These are the activations of a small neural network, seen along a few directions. Each row is one input.
Each table varies a few parts of the input and shows all the possible inputs, shuffled.
A made-up example of a description, with smaller parts first: one of 5 places around a ring, together with either a single point or (one of 2 separate values, together with one of 4 places along a line) or one of 9 places along a line.
Shared parts are said once, and a part with two or three values counts as separate values.
In the rows, zero is written as 128.

Other details of the inputs vary at random and push rows far along three fixed directions, the same in every table; ignore that.

Table:
r1: [123 108 116 141 156 134 133  92 128 158 146 122 113 136]
r2: [133 116 119 140 150 119 146 110 146 120 145 122  96 137]
r3: [130 150 133 150  90 137 127 199 143  47 134 147 143 125]
r4: [131 109 178 169  60  93  88 174 194 138 140 206 101  92]
r5: [180  79  90 153 177 106 194  82 197 146 190 145  63  94]
r6: [ 88  49 104  76 139  59  81  94 116 168 104 170 106 128]
r7: [ 80  43 110  92 135  69  71 111 115 162 106 171  87 127]
r8: [131 147 124 104 141 150 133  86 125 119 146  78 143 140]
r9: [138 112 109 182  84 112 133 205 135  85 128 172 105 106]
r10: [123 196 126  86 152 179 148 105 132 146 108  65 187 162]
r11: [128  67 113 148 103  90 124 224 167 112 131 216  91 102]
r12: [112 126 126 107 119 123  99 115  61 153  93 114 137 143]
r13: [ 89 157 153  78 144 142 110  91  53 153  89  86 149 171]
r14: [ 95 159 151  89 146 149 104  99  65 151  83  95 184 162]
r15: [146 117 116 168  93 122 139 197 128  99 125 159 112 110]
r16: [111  94 115  79 135  87  86  83  90 139 128 147 124 116]
r17: [176  80  92 138 179 138 160  54 179 158 206 120  58  93]
r18: [133 177 129 168  77 145 146 210 130  52 102 107 171 135]
r19: [130 104 125 168 104  87 148 204 161  62 133 173 108 111]
r20: [128 199 160 138 106 165 159 212 116  64  96 125 174 139]
r21: [180  82  87 148 197 115 172  57 182 182 188 136  94  99]
r22: [166 196 113 132 174 217 194  98 197 143 159  41 150 162]
r23: [137 202 146 122 100 169 142 198 118  61 118 114 187 122]
r24: [100 125 128  75 125 116  96  82  84 123 113 113 148 137]
r25: [101 109 138 112 138 116 101 119  80 154 104 138 144 145]
r26: [ 91 125 131  79 147  97 103  76  74 147  97 115 136 149]
r27: [120  76 113 144 155 107 121  95 135 148 142 141  98 120]
r28: [144 170 197 174  44 135 101 177 170  90 149 166 134  95]
r29: [203 123  78 152 176 143 189  63 175 170 182  96  99 100]
r30: [ 73 160 136  77 128 157  98 112  87 153  86  86 161 177]
r31: [126  67  99 121 145  87 123 126 170 147 141 153  98 121]
r32: [130  67 112 170 107  68 130 192 161  85 131 214 117  93]
r33: [121  86 106 109 127  75  92 115  81 154 104 149 114 110]
r34: [179 116  96 140 173 164 174  65 174 158 209 105  78 108]
r35: [148 149 139 137  99 142 137 210 134  65 132 166 148 101]
r36: [ 91 160 144  65 136 151 100 126  86 153  75 102 177 163]
r37: [113 187 157 136 105 165 153 190 107  80 104 109 156 154]
r38: [154 149 126 162  93 135 144 214 125  83 108 155 146 107]
r39: [100 160 150  74 121 154  95 111  57 129 104  97 164 154]
r40: [130 138 133 141 142 156 146 130 124 138 132 114 140 142]
r41: [179 195 126 126 164 225 194  86 154 138 183  48 138 138]
r42: [125  71 109 149 150  92 116 109 144 138 144 157 100 126]
r43: [181 198 123 146 185 205 203  98 167 147 162  58 169 132]
r44: [ 81 128 137 104 129 117 106 106  77 134 104 117 118 157]
r45: [ 99 175 211 126  79 129  78  90 110 150 107 112 138 144]
r46: [193 114  89 137 186 148 191 118 215 171 184 130  99  96]
r47: [146 105 106 185  89  99 131 203 151  72 128 171 107 109]
r48: [ 83 106 130 102 143 102  91  80  87 147 101 104 152 158]
r49: [135 196 129 152  83 160 155 188 121  62  94  99 185 137]
r50: [107  72 106 130 117  84  88 110  92 138 109 144  90 119]
r51: [ 94 116 132  80 133 124  95 132  95 164  93 133 141 151]
r52: [ 78  44 119  98 147  57  78  71  83 159 114 157  66 129]
r53: [174 205 190 180 120 198 156  74 194 168 173  74 148 127]
r54: [139 128 129 147 121 104 151 197 141  86 126 170 122 104]
r55: [116 150 186 136  71 118  65  76 107 172 110 116 129 126]
Description of these inputs: one of 5 separate values, together with either a single point or one of 10 places around a ring.
Changing only the choice among 5 separate values turns r50 into r7. The same change can be made to r15. Which row results? -> r11
A walk changes only the place on the ring of 10. It starts at r13 and steps to r37. List the rest of the walk in order. -> r44, r52, r2, r19, r5, r26, r54, r20
Change only the choice among 5 separate values in r5. List by row number the other rows that result. -> r6, r24, r32, r49
Change only the place on the ring of 10 in r3. List by row number the other rows that result. -> r8, r16, r17, r23, r24, r34, r35, r39, r41
Change only the choice among 5 separate values in r28. List by row number the other rows that result. -> r4, r45, r53, r55
